Each row below holds a small network's activations on one input, seen along a few directions.
In each table, some parts of the input vary, and every possible input appears once, in random order.
A made-up example of a description, with smaller parts first: ring(8) and (point or line(11) or (values(3) and line(6))).
Shared parts are said once, and a part with two or three values counts as separate values.
In the rows, zero is written as 128.

Other details of the inputs shift rows strongly along two fixed directions, in all tables alike. That doesn't count.

A family of inputs:
r1: [124 107 128 121 144 129 125 129 130 115 135]
r2: [136 125 133  95 148 139 153 118 137 137 146]
r3: [128 168 116 135  91 140 142 112 149 133 124]
r4: [105 135 118 203  86  62  68 145  86 113  43]
r5: [125 166 116 140 122 145 156 103 156 158 135]
r6: [112 152 110 172 108 131 144 106 134 140 115]
r7: [139 144 114 138 122 151 146 120 145 161 143]
r8: [134 118 139  97 149 147 141 120 147 129 152]
r9: [131 113 133 107 157 110 122 128 116 127 125]
r10: [137 105 159  76 148 124 110 150 122  94 155]
r11: [135  69 149  70 184 115 110 149 102  93 138]
r12: [129  70 155  77 177 130 105 143 112  90 146]
r13: [125  92 134 114 150 130 115 144 122 116 135]
r14: [137 130 142  82 127 145 127 129 140 110 142]
r15: [134 136 117 140 120 160 152 120 135 148 142]
r16: [114 107 116 223 111  58  70 147  78 129  46]
r17: [131 139 135 119 115 124 127 133 135 114 144]
r18: [129 149 115 139 117 149 159 104 159 149 144]
r19: [131  34 163  60 200  97  80 162  76  70 130]
r20: [142 154 119 127  97 153 138 127 139 142 131]
r21: [137 149 126 151 100 125 125 139 123 136 128]
r22: [132 112 146 105 128 120 108 153 120 107 144]
r23: [129 177 119 126  97 134 153 112 135 141 114]
r24: [125 146 117 135 122 148 147 116 152 156 143]
r25: [125 156 111 140 120 145 152 105 156 153 142]
r26: [ 96 110 116 225 111  59  71 142  75 115  44]
r27: [136 140 113 142 120 158 154 122 142 153 142]
r28: [125 137 121 139 120 144 146 118 148 150 138]
r29: [128 178 126 143  99 118 152 120 128 140 121]
r30: [131 119 135  99 151 151 144 124 143 122 151]
Each input here is: line(5) and (values(2) or line(4)).
- Changing only the line(5) part turns r7 into r9. The same change can be made to r27. Which row results? => r11
- A walk changes only the line(5) part. It starts at r2 and steps to r8. List the rest of the walk in order. => r18, r28, r16
- List by row number the other rows that have the line(5) part in common with r10. => r5, r8, r12, r14, r30

A family of inputs:
r31: [110 174 120 203  78  39  89 135  92 122  47]
r32: [140  89 161  42 155 102  87 153 111  80 132]
r33: [114 166  83 208  93 161 174  92 160 173 120]
r34: [139 192 122 126  77 198 188 111 179 153 183]
r35: [139 201 115 145  71 171 176 117 170 163 173]
r36: [110 187 104 219  54 123 125 117 129 142  79]
r37: [133 178 113 132  78 173 150 116 163 151 133]
r38: [125  47 148  52 203 127 116 143 104  97 155]
r39: [107 154  97 238 100 113 139 113 127 184  83]
r40: [165  54 149  76 176 129  94 173  83 114 141]
r41: [136 147 148  45 132 182 168 114 160 107 180]
r42: [143  87 142 119 165  72  88 157  57 108  80]
r43: [124 159 141 123 108 122 139 125 127 107 130]
r44: [102 168 116 198  80  59  85 125  92 113  27]
r45: [157 170 125  61  97 207 178 114 192 159 201]
r46: [140 145 130 127  95 124 114 146 136 133 140]
r47: [128  70 154  65 199 132 134 135 123 120 158]
r48: [112 128 144 164 115  43  74 156  77  87  75]
r49: [135  93 121  80 160 196 166 125 154 150 193]
r50: [119  55 129 163 165  92  66 142  98 105  99]
r51: [118 170 110 160 137 136 171  86 160 168 128]
r52: [121  69 132 156 170  99  78 145 111 120 110]
r53: [129 116 128  92 170 155 160  96 157 131 165]
r54: [124  54 143  80 192 120 112 134 111  86 140]
- What is each input in this table made of? => values(2) and (point or ring(5) or ring(6))
- Changing only the values(2) part turns r54 into r33. The same change can be made to r42. Which row results? => r40
- Change only the ring(6) part in r32. List by row number the other rows that result. => r31, r41, r43, r44, r48

A family of inputs:
r55: [115 107 124  81 177 169 147 107 159 122 146]
r56: [169 160 147  64 110 182 149 143 165 159 191]
r57: [129 226  94 204  39 157 161  96 186 154 136]
r58: [138 176 142  57 125 179 181  82 188 112 200]
r59: [155 103 127 110 156 164 137 150 117 146 162]
r60: [101 193 109 181  77  68 115 114  94 129  58]
r61: [121  53 127 129 153 135  76 153 123 103 120]
r62: [136 193  93 166 120 140 203  84 136 182 116]
r63: [110 123 102 184 129  90 117 107  91 132  37]
r64: [102  56 153 107 197  82  92 139 115  91 125]
r65: [111  52 145 148 163  99  66 163 108 106 131]
r66: [133 110 154  99 111 153 116 161 122  91 145]
r67: [154 152 149  51 136 124 146 128 143 137 150]
r68: [130 153  90 203  80 157 140 102 129 177  90]
r69: [135 136 137  83 176 150 190 107 160 151 191]
r70: [137  78 136  94 118  95  66 183  85  86 124]
r71: [ 93 171 128 202  79  64 114 124  89 102  35]
r72: [133  61 146 140 158  96  87 160  96 123 147]
- What is each input in this table made of? => values(2) and (line(4) or ring(5))
